[[  13 -695  156 -226 -140  402   11 -264 -352   90 -312  105  215]
 [   6 -300  156 -746  201 -206 -288  221  120 -465   51 -254  873]
 [-238 -399  156 -315  242 -289   44 -424 -314 -221   55 -149   47]
 [-542 -589  156 -109 -520  313   66  161  330 -602 -285   70  898]
 [-236 -411  156 -364 -477 -265 -179 -645  325  -21   74  193 -144]
 [-530 -371  156  -96 -362  282 -163 -172   78 -245 -357  121  671]
 [  42 -525  156 -696  246   83 -220  -32  -50 -610 -108  -34  325]
 [-164  -71  156 -377 -531 -333 -233 -631  179 -131   69  160  -12]
 [-149  -65  156 -100   37  279   85 -668  -22 -465 -459  167  194]
 [-145 -194  156 -221  233  385 -418 -723 -204  157 -236  196 -298]] -> 215

[[  0  -7 -35 -20   7 -27]
 [ 16  10  11   4 -26   4]
 [-15 -16 -30 -20 -11  19]
 [-10 -26   2 -17  -5  12]
 [ 19  11  10   6 -25   7]
 [-14 -13 -34 -20 -13  15]
 [  0  25  19  -5  17   2]
 [ 28   9   7  10 -18  15]] -> -27

[[ 4 11 70 79 60 63 23]
 [58 39  9 21 55 58 21]
 [26 22 45 30 26 73 60]
 [19 37 23 28 44 17  2]
 [26 18 37 39 51 24 22]
 [53 37  7 15 60 22  8]
 [23 10 36 22  6 34 60]] -> 23

[[171 208 207 165 243 168 124 105 165 123 158]
 [190 230 138 170 180 196 108 222 194 157 137]
 [127 105 198 145 173 120 187  62 121 137 174]
 [141 139 213 152 209 134 166  58 132 126 171]
 [119  74 156 139 110 115 205 107 118 161 170]
 [154 172 216 158 230 149 147  71 147 122 166]
 [128  82 120 142  74 129 200 168 130 179 160]
 [119  80 171 140 128 114 202  89 116 153 173]
 [190 229 136 169 177 195 108 226 193 159 137]
 [130  86 114 142  71 131 196 179 134 182 158]
 [118  75 159 140 113 115 206 103 117 159 171]
 [188 222 127 168 163 194 112 234 193 164 136]] -> 158

[[187 214 204  54 176 186 235 110]
 [107 186 193  72 140 226  91 222]
 [115 165 141 119 186 165 149 232]
 [110 111 208  83 157  81 172 210]
 [153 176 145 209  45 161 184 185]
 [222 157 162  41 151 147 208 232]
 [ 95 173 207  53  82 153 238 130]] -> 110

[[529 429 556 320 593 752 771 606 451 527 500]
 [573 390 483 415 582 758 747 494 501 596 484]
 [598 440 590 354 659 679 719 569 610 579 539]
 [618 718 617 798 556 643 600 665 553 647 671]
 [580 351 500 215 729 714 761 442 619 552 371]
 [623 538 607 410 743 620 666 549 703 585 498]
 [598 657 526 687 630 673 632 539 561 619 496]
 [577 447 569 329 672 694 731 556 582 557 485]
 [642 666 653 785 522 635 604 695 578 673 764]] -> 500
---
[[2538 6599 1522 8977 2331 9095]
 [7384 4050 7241 3722 7696 5864]] out 9095, 7384

[221  23 227 105] out 105, 221

[ 467 -835  691 -266] out -266, 467

[-706  647 -724 -574] out -574, -706

[-528 -498  855 -466] out -466, -528

[[ 11   4  23  15  -8  13]
 [-12 -15  -9  -1  15   1]
 [  1 -26  20  22   8  40]] out 13, 1

[[69 16 84 41 14 12]
 [55  8 40 22 18 16]] out 12, 55

[240 969 887 852 593 951] out 951, 240
---
[[80, 69, 118, 204, 166, 117, 141],
 [91, 180, 177, 118, 72, 7, 141],
 [36, 21, 132, 115, 180, 127, 90]] => 166

[224, 208, 247, 197, 103, 19, 238] => 103

[[6, 3, 2, 1, 8, 7, 7],
 [7, 2, 1, 5, 7, 4, 8]] => 8

[-7, -23, -12, -571, 872, 97, 702] => 872

[[624, 488, 780, 443, 678, 302, 485],
 [701, 508, 940, 422, 744, 178, 501],
 [654, 502, 945, 382, 844, 192, 423]] => 678

[[5592, 4188, 7607, 5891, 2975, 2940, 4267],
 [4894, 4991, 7286, 6055, 3991, 4308, 4812],
 [7057, 6168, 9096, 8538, 4324, 4242, 5603]] => 2975

[[46, -28, 5, 10, -40, -3, 21],
 [-28, 5, 10, -40, -3, 21, 40]] => -40
---
 3.75   3.05  -1.79   5.74   2.64  -2.00 | -2.00
-3.31   2.54   3.60   6.46  -2.28 | -2.28
-2.10   0.51   5.46  -3.42 | -3.42
 0.88   0.36  -1.00  -0.58  -5.46 | -5.46
-0.65  -1.58  -1.11   0.25   1.03   5.06 | 5.06
 1.28  -2.36  -6.18  -0.03  -3.64  -1.34 | -1.34
---
[[ 6.12 -2.86 -2.23 -2.01 -1.30 -1.07]
 [-0.22 -3.26  2.91 -0.07 -0.35  0.59]
 [ 3.48  1.97  0.58  5.63  1.65  2.12]] value -0.35

[[ 0.42  0.35 -0.92  1.07 -1.75  0.95]
 [-0.73  1.82 -2.91  0.84  0.48 -5.32]
 [ 0.52  1.92  0.63 -2.69  1.63 -0.48]] value 0.48

[[ 2.25  3.19  1.00 -2.18 -0.38]
 [ 2.30 -4.96 -2.59 -0.34 -4.09]
 [-0.14 -3.54  2.67 -1.59 -1.90]] value -0.34

[[ 2.37 -5.40 -6.03  2.04  1.66 -1.16]
 [-3.33  0.25 -3.00  4.06  0.55 -1.64]
 [ 4.03  4.52  0.82 -2.08 -5.68 -5.34]] value 0.55

[[ 2.21 -3.04  0.91  1.58 -5.37]
 [ 1.78 -5.51 -1.79 -2.16 -4.35]
 [ 3.22 -2.41  0.20  1.55  3.03]] value -2.16

[[-5.67 -4.60  1.23  2.42]
 [-3.44  1.53 -3.91 -2.80]
 [ 3.52  0.17 -6.32  4.33]] value -3.91

[[-3.88  3.42  2.42  3.91  1.28 -5.76]
 [ 3.29 -2.85 -3.79 -4.61 -0.39  6.18]
 [-4.52  1.33 -2.53  3.96 -0.24 -3.64]] value -0.39

[[-4.53  0.52 -0.94 -0.29 -3.71]
 [ 0.44  3.52  0.78 -2.27  1.16]
 [-5.40  0.40 -1.48 -0.18  0.95]] value -2.27
---
0,8,5,3,6
6,4,5,2,3
2,3,2,4,1
-> 6

283,227,604,857,443,-792 -> 443

143,220,123,108,190,239,11 -> 190

12,1,94,71,48
78,63,46,46,60
-> 48

-36,-319,-159,633,-463,-540 -> -463

7859,6856,5330,2694,7329
6803,5088,5917,4417,4614
-> 7329

2,5,8,9,3,1 -> 3
---
(-0.044, 0.178, -0.056, 0.192, -0.171, -0.017) 0.178
((17.091, -13.526, 0.872, 9.940), (19.214, -8.360, -14.699, -5.928)) -8.360
(29.4, 173.5, -3.7, 68.5, -118.0, 2.5, 96.0) 173.5
(0.202, -0.082, 0.190, -0.158, 0.073, 0.017, 0.027) -0.082
((2.4, 0.6, 0.4, 2.5, 1.3, -13.7, -5.3), (7.5, 13.5, 13.6, 14.6, -4.4, 0.0, 11.7)) 13.5
((-121.9, -30.0, 46.6, -193.2, -60.8), (-82.5, 114.2, -129.3, -84.7, -9.5)) 114.2
---
[[-4.1, -10.0, 0.1, -2.3],
 [-5.9, -14.7, 13.3, -4.0]] result: 13.3, 0.1

[[-102.934, 112.186, 155.790, 0.773, 34.091],
 [-5.249, 172.963, -226.428, 31.685, -149.212],
 [-231.581, -38.413, -182.420, -177.266, -4.261]] result: 172.963, 155.790

[[-0.103, 0.097, 0.033, 0.197, -0.026],
 [0.012, 0.093, 0.146, 0.148, 0.169],
 [0.094, 0.127, -0.158, 0.008, -0.077]] result: 0.197, 0.169

[[122.7, 115.5, -87.1, -8.4, -137.0, 135.5, 27.4],
 [167.6, -43.0, 93.0, 118.6, -18.4, 125.9, 95.3]] result: 167.6, 135.5

[[154.84, -167.66, -93.54, 49.18, 18.63, 13.52, -94.41],
 [28.44, -207.23, 17.22, -33.32, -198.55, 2.55, 31.61]] result: 154.84, 49.18

[[0.384, 0.489, -0.328, 1.172],
 [-1.063, -0.900, -0.479, -1.148]] result: 1.172, 0.489
---
Input:  -58.3  -136.7    49.6    98.0   178.2   115.7    67.4
Output: -58.3
Input: -94.672  -19.520   51.312  162.160  -16.714
Output: -94.672
Input:  179.156   -40.804   -79.440  -136.450   116.158   187.752
Output: 179.156
Input:  15.4  -17.1    5.3    1.5
Output: 15.4
Input: -13.3   17.1    4.1    4.6   -9.9    3.6
Output: -13.3
Input: -1.50   0.50  -0.07   0.56  -0.03   1.06  -1.21
Output: -1.50
Input: -0.17  -0.14   0.13   0.04   0.08
Output: -0.17
